These are the activations of a small network on made-up records, seen along a few directions, one row for each record.
After each row come some of the record's fields: Rut, Lepur, Tezu, Zap, Gizo.
The largest differences between rows may come from other fields.
Random noise pushes rows far along 16 fixed directions. That doesn't count. These rows show it; they differ only by the noise:
[ 584   85  -41   96  188  168  324  118  -36   57 -281 -170 -139  147
 -102  384   44 -344 -103  427  475 -246  268  -32 -189  394  220  170
 -435]
[-337  223  344  163 -169 -213  -74  120  -27 -403 -191  259  551 -321
  -14  183  417  -23 -233 -181   12  -91 -341  269    7  -84   29 -273
 -171]
[-560   20  155  252  205  -36  134 -245 -414  125 -162  316  242 -160
  394   17  199 -151 -546  344 -407  189 -410  171 -144 -167  244   85
  278]
[ 227   29  -22 -145  -21 -119  547 -557 -183  197   27  109  225  220
  -59  224 -378  172  236  135  -30  158  252 -159 -121  433  172  193
  253]
[ 127  384  353  -66 -402  287  -34  314    0 -180  320 -116 -415 -439
  -23  291  -30   68 -143  297  217  -92  -48  185  187  543  399 -132
 -194]
[ -50  332  213 -468 -510  130  193 -119   59 -317 -132  132  -54 -174
   24 -288 -109  234   43 -150 -242  251 -108  115  266  418  261  368
  103]
[ 290 -280 -224 -550 -274  388   62  168    1 -152  171  158 -267 -194
 -493 -452  -87  281  303  285 -200  128   42 -395  152 -233  242  613
  379]
[ 571   43  148   -5  253   -8  352  110  186 -739  335 -500 -476 -148
  215  196 -219  213  207  -64 -263   63  436  486   66 -407  125  112
  159]
[ -25  630  110  -52   26 -165   66  204 -129 -374  383  352  158 -129
 -293  234  -70  -32 -254  723  178 -304  513  421  112 -702  644  135
 -205]
[-347  137  -41 -500 -147  -88  708  178 -191  405  350  463  -65  292
 -118   53 -147   26 -161 -194 -215  303 -376  -67  480   47  590  298
  675]
[ 172 -160 -327  175 -347  243   56 -328 -237 -261  258  160 -195 -116
 -297 -266 -213  125   -9  597  -17 -222 -263 -250 -250   66  110  -37
  354]
[ 148 -361 -338   94 -129  -61  -25  424  156   22 -131  417   51 -112
 -253  257  223  642  130 -162 -118  -58  132 -208   -8 -183  213  470
  200]
[ 126 -105  194 -421  -42  146   44 -257   41 -402 -157 -170 -353  128
  -45 -411  140  198  369 -431 -151  126 -701 -405   33  135  170  229
  105]
[ -42   83  224 -399 -330  203  128 -122  360 -652  226  -81 -270 -131
 -119 -445 -342  109  369 -618 -216  280 -247  109  255 -594  417  195
  508]
[ -99 -339  290    2  -42  156   85   23 -111  -15   54 -231   58 -195
    5  -46 -284 -169   91 -260 -130  276 -432 -154   16  246   68 -173
  286]
[ 227  259  301 -739 -127   70  383  272 -253  104  779  -88 -287 -232
 -239  199   75  245  160  447 -102  210  134  -43  436  363  159   12
  166]
[ 292   41 -310  205 -379   -4  122  -94  283 -353 -156   29   30   56
 -216 -105   12  -73   26   12  237 -167  249  168 -145  -36 -158  -51
 -163]
[ -78   -6  274  268   93  -65 -364 -527  -68 -872 -344 -108  383 -392
   87 -348  573 -119  -34  248 -164 -140 -211  169 -417 -495 -424 -241
 -390]

[ -14  366 -323  282 -372   69 -395 -155  -62  195  -45   11 -405  154
  414 -345 -269  721 -200  232 -286  188 -342   -5 -287  553  192  -46
  244]
(Rut k1; Lepur w2; Tezu j1; Zap n2; Gizo f1)
[ 301   42  -40   44   -1  166 -474  402  258 -525  -81 -442 -466  -26
   84 -476 -278  181  101 -180 -158   33   89  191  -60 -228  -69   76
 -256]
(Rut k2; Lepur w1; Tezu j2; Zap n2; Gizo f2)
[-379  326   93 -467 -223 -286  -27 -359 -159   16   72   86  217  289
  -99 -581 -247 -120   28   93 -165  159   86   23  321  169 -160   32
 -230]
(Rut k2; Lepur w2; Tezu j1; Zap n1; Gizo f1)
[-170 -535 -398  610 -150  101  121    0 -182  -31  224  181 -115 -302
   78   -9 -130  -96 -417  318 -325 -150  -56  122  -66 -145 -133  -97
  383]
(Rut k2; Lepur w1; Tezu j1; Zap n4; Gizo f1)
[ 549    5  -22 -157 -314  642  -44  184  251 -512 -341 -160 -192 -480
 -237 -258  317 -223   39  152  252 -136 -122  -11 -112  150 -133  103
  -26]
(Rut k2; Lepur w4; Tezu j2; Zap n5; Gizo f3)
[ -68   12  -94   45 -373   63  214 -247 -285   26  551  412 -204 -349
 -213  291  105  306 -148  538  -74 -197  196 -116  166  297  135   19
  127]
(Rut k1; Lepur w1; Tezu j2; Zap n4; Gizo f3)
[  73  -98 -272   88 -199  -11   28   46  201 -269   24  148  -78  123
 -176  -88    8    3   91 -197  176 -290  -98   22   60  -58 -259 -161
   45]
(Rut k2; Lepur w3; Tezu j1; Zap n1; Gizo f2)
[  78  -48 -127   59 -263  469 -332 -139  -28  281  112  -56  -95 -294
 -198 -256  124 -311  -32  701  290   39  119 -170 -276    2 -259 -264
  -47]
(Rut k2; Lepur w3; Tezu j2; Zap n3; Gizo f2)
[ 323  429  332 -326   13  295 -279  353 -118 -331  -11 -129   95 -310
 -212  -41 -222  256  174  342  184  -95 -217  -82 -111   36  523   87
  104]
(Rut k2; Lepur w4; Tezu j2; Zap n5; Gizo f2)
[  98  -27  280  140  -85  301  151   72  114 -459  388 -172 -425 -208
   38  220 -521   -8   61 -465  -70 -161 -308  179  151 -184  515  -37
  504]
(Rut k2; Lepur w4; Tezu j1; Zap n5; Gizo f1)
[ -92  289 -123 -250 -411  541   -2  187  467  480  -69    6 -160  -65
  -83 -389 -475 -515  -16   13  386  460  272  147   60 -333  393   99
  324]
(Rut k2; Lepur w2; Tezu j2; Zap n3; Gizo f2)
[ 361  121 -259  123   99  171  166  642  351 -387  -51  -72 -434  -29
  147   50  463  189  -97 -295   58 -109 -537  230  -19 -462  154  -50
  425]
(Rut k2; Lepur w1; Tezu j1; Zap n4; Gizo f2)
[  93 -138  -22  -87 -359  202 -380 -174  270   51  181 -164 -119 -162
 -400 -215  106  -81  390   77  506  -74   76 -370  -82  241 -376 -401
 -334]
(Rut k2; Lepur w4; Tezu j1; Zap n5; Gizo f2)
[-297 -280  508  518  -91  -95 -387 -180 -268   39  382 -281  299 -701
  285  479 -175  -19 -111  226 -232  -13  297  249  -69  468 -471 -598
 -231]
(Rut k2; Lepur w3; Tezu j1; Zap n1; Gizo f1)
[ -97 -402 -404  173 -289  184  238  -32   80  387 -131   33 -210   48
   -2 -104  237 -287 -184   42  180   16 -140 -179   37  253 -193   -4
   88]
(Rut k1; Lepur w2; Tezu j2; Zap n1; Gizo f2)
[-371  413  -12  -32 -245  287 -241  128  343  914 -278  258 -333  133
  400  122   24  233 -177 -232  141  402 -144  -84   20  162  792  424
  171]
(Rut k1; Lepur w3; Tezu j1; Zap n4; Gizo f3)
[ 168 -326 -455  140  233  -46   -3 -300 -140  -50 -228 -350  254  191
   68 -723   14 -378  -33  499 -137  114   59   26 -376 -361 -736 -132
   52]
(Rut k2; Lepur w1; Tezu j1; Zap n1; Gizo f2)
[ -67  298 -328 -184 -608 -144  131  542    5  -11 -146  457  486 -190
 -213  -67  449  340 -263   97   10   18 -204  182  184  390 -328 -182
  213]
(Rut k1; Lepur w2; Tezu j2; Zap n1; Gizo f2)
[ -36  181  352 -298  113  105 -619  -37 -220  154  404   58  -87 -436
  -91  136  -62  761  338  532  -92  205  140 -364 -114  167  230   -9
    0]
(Rut k1; Lepur w4; Tezu j2; Zap n5; Gizo f2)
[  25   18  146 -243  272 -127 -152 -225 -225  568   16  -92  593   77
  142  -27  -90  397  328  -22 -311  513 -130 -251 -348  -82 -180 -108
  568]
(Rut k2; Lepur w3; Tezu j2; Zap n3; Gizo f1)
[ 201  283   56 -362   37  269  306 -281 -185  204  230   38  -56  135
 -236   22   79 -246   85  350  243   -9 -230 -207  -71  107  188  -66
  228]
(Rut k2; Lepur w4; Tezu j1; Zap n5; Gizo f2)
[ -12   91  526 -278  353 -291   77 -117 -543 -305  544 -338 -839 -115
  435  316  389  603   30  354 -414 -106 -210 -147  395  713  257   81
 -451]
(Rut k1; Lepur w2; Tezu j2; Zap n3; Gizo f2)
[ -22  125 -316 -205  248 -221 -121  282 -190  393  -33  -23 -203  499
   36 -293  -44  -28 -247  353 -210   52  331   37  102  -27   35  409
 -355]
(Rut k2; Lepur w4; Tezu j1; Zap n5; Gizo f3)
[-224 -479 -480  196  294 -512  377 -177   32  504 -178    9   89  559
  351  -11  -56  110  -20 -402 -412  401  285   32    0  -47 -474  102
  231]
(Rut k1; Lepur w2; Tezu j2; Zap n1; Gizo f2)
[-112  723  183  147  340 -230  106 -496 -149 -273 -160  116  100  182
  393  139   61   12 -206  453  100 -252   23  351 -212 -329  456   85
 -139]
(Rut k2; Lepur w2; Tezu j1; Zap n1; Gizo f2)
[  54 -320  176  442 -384  414 -165  174  189 -432  226 -229 -181 -631
  -87  142  433 -158  -33 -386  112 -220 -637   79  -74  -88 -303 -642
  201]
(Rut k2; Lepur w1; Tezu j2; Zap n4; Gizo f3)
[  38 -248 -104   -1  163 -181  337 -192 -156 -138  435  119 -570  206
   96  219 -294  613  249 -227 -394  -70 -315 -315  134  195  303  121
  525]
(Rut k2; Lepur w2; Tezu j1; Zap n4; Gizo f3)
[ -48 -130  362 -470  244 -125 -227   89  179  371  -30   33   -6  -25
  -67  323  549  536  494 -535    1  218  -45 -458  146    1  144  269
 -143]
(Rut k2; Lepur w4; Tezu j1; Zap n5; Gizo f1)
[  58  216  218 -185 -129 -113  -43 -155  302 -350  -34 -189  213 -106
  149 -124   54  234  328 -443  -45  246   82  196   17 -240 -120 -120
  101]
(Rut k1; Lepur w3; Tezu j2; Zap n3; Gizo f2)
[  94 -721 -294  657  109  411  222 -468  -56  183 -328  132  -36   12
 -143  172 -437 -395    7  -22  157 -105  -74 -449 -407  -72  361  244
  331]
(Rut k1; Lepur w1; Tezu j2; Zap n4; Gizo f2)
[ 609 -282   94 -521  434  433  183  -35  354  247 -388 -162    4  -25
  -52  160  554  185  580 -479    7  377   47 -332 -214 -331 -230  417
  362]
(Rut k2; Lepur w4; Tezu j2; Zap n5; Gizo f3)
[ 209 -371  420 -272  546   50  218   98 -412 -157 -104 -262  804 -293
 -128   63 -343 -365  134  184 -313  277  191  -26  -45   50 -429  -88
  174]
(Rut k1; Lepur w3; Tezu j1; Zap n5; Gizo f3)
[ 532  118  182    5  173  158   59  414  146 -446 -101   93  478 -414
 -170  536 -236  499  398  -95  211 -180  -71   12 -239 -324  421   40
  637]
(Rut k2; Lepur w3; Tezu j1; Zap n1; Gizo f2)
[-176  290  177 -284 -173  138 -245  311  149 -214  176  136 -489 -100
 -273 -202 -110 -135  -72   77  133   26  327   -5  430 -138  595  330
 -548]
(Rut k1; Lepur w1; Tezu j1; Zap n2; Gizo f2)

Which values does each new row have?
[ -45  400  -96 -202  327 -568  245  442 -264 -477 -514   74  631  723
   14 -454    7 -213 -295 -458 -238  -87 -670  268   90 -253  -37  -18
   59]
(Rut k2; Lepur w3; Tezu j2; Zap n3; Gizo f3)
[ -48   33 -330   17  269 -456 -341  -46  -97  179  107 -117  110  430
  112 -347   19  231    6  279 -297  109  292   53 -147 -364 -480  -67
 -153]
(Rut k1; Lepur w3; Tezu j1; Zap n1; Gizo f1)
[-332  102  234 -162  382 -427   88  536 -556   33  198   64  210  179
  177  101 -652  212 -287   65 -557   43   14  178  391  268  354  304
   45]
(Rut k2; Lepur w4; Tezu j1; Zap n5; Gizo f2)
[   0 -105   74 -232  107  223  317  320 -208  193  167  322 -417 -204
  -58  384   64  226 -112  134 -163   18   29 -190  338  194  604  551
  192]
(Rut k2; Lepur w1; Tezu j2; Zap n4; Gizo f2)
[-239 -317 -107 -168 -263  121 -595  309  457   25  150 -243 -460   45
 -219 -624    3   28  366 -586  117  136 -283 -275  176 -482 -132  -78
  -45]
(Rut k2; Lepur w1; Tezu j2; Zap n1; Gizo f2)
[-513 -283  -40 -115  385 -238   10 -461 -292  377   51   87  -14  166
  175 -314  -70 -278 -101  365 -403  288  376  -75   72 -247 -209  263
 -194]
(Rut k2; Lepur w1; Tezu j1; Zap n1; Gizo f2)
[ 331 -247 -184  348   22  -41  318  -23 -112 -604 -245   33  291 -102
   21   86  -96  -35 -104    4 -175 -192   70  222 -146  134 -420  -95
  165]
(Rut k1; Lepur w3; Tezu j2; Zap n3; Gizo f2)
[  11   -6    4  461  119 -212 -248 -177  164 -469 -180  -78 -186  272
  -97  154  215  -29  138 -327  508 -590 -375 -161 -185 -292  313 -233
 -458]
(Rut k2; Lepur w2; Tezu j2; Zap n1; Gizo f2)
[-526   64  931  -70   50   23 -156 -381 -121   24  133  -93  285 -619
  382  329   75 -136  -68 -127 -253  338   53  261  122  254  -71 -210
 -143]
(Rut k2; Lepur w4; Tezu j1; Zap n5; Gizo f1)
[ -24 -113 -331  -26  -26 -318  277  659 -210  669  448  108  -30  174
  -14  382  226  387 -147   53  -25   62 -212  -84  262  537 -245 -290
  308]
(Rut k2; Lepur w1; Tezu j1; Zap n1; Gizo f2)
[ 219   94   39   57  -51  135   50 -363   21  456 -389 -396  100  196
  358  -65 -526 -206   41   20   58  259  202   53 -262  784 -298  -45
  -77]
(Rut k2; Lepur w2; Tezu j1; Zap n1; Gizo f1)
[ 206 -230  -71  187  142  317  175 -479 -264 -372  -50   23 -365 -203
   66  -48   95 -176 -152  648  -80 -401  -89 -154 -171  -11   39  278
   26]
(Rut k2; Lepur w2; Tezu j1; Zap n1; Gizo f1)
[ -41  363 -151 -169 -290  -78  130   47  -53 -294  602   53 -331  245
 -255 -228 -268 -141 -100  168  157 -310 -137  166  290 -134   61 -240
   -9]
(Rut k1; Lepur w1; Tezu j1; Zap n1; Gizo f2)
[ 672  -50  169 -103  228  265  771 -430  114 -690 -174 -339 -338  282
 -260  167 -193 -694  273 -343  449 -301   -4  -90   59  118  230   82
 -232]
(Rut k1; Lepur w1; Tezu j2; Zap n4; Gizo f2)
[-121  248 -265  -77  245 -298  -44  322 -279  -69 -290 -154  377  435
   30 -657 -104 -503 -439  341 -101   57 -140  278  -48 -301 -254  -84
 -237]
(Rut k1; Lepur w1; Tezu j2; Zap n1; Gizo f2)
[  79 -189   80 -276  310 -421  430  -94 -126  386   11   76   48  334
 -163  540   92   34  278  -92  232  -85  489 -346  288  548    5  208
 -467]
(Rut k2; Lepur w2; Tezu j2; Zap n1; Gizo f2)
[ 125  129  212 -148  405  159  -52  377 -134  120   69 -269 -154  -68
  232  147  195  120  -10   30  -42  212 -567  -28 -118 -108  145 -234
  355]
(Rut k1; Lepur w2; Tezu j2; Zap n1; Gizo f2)
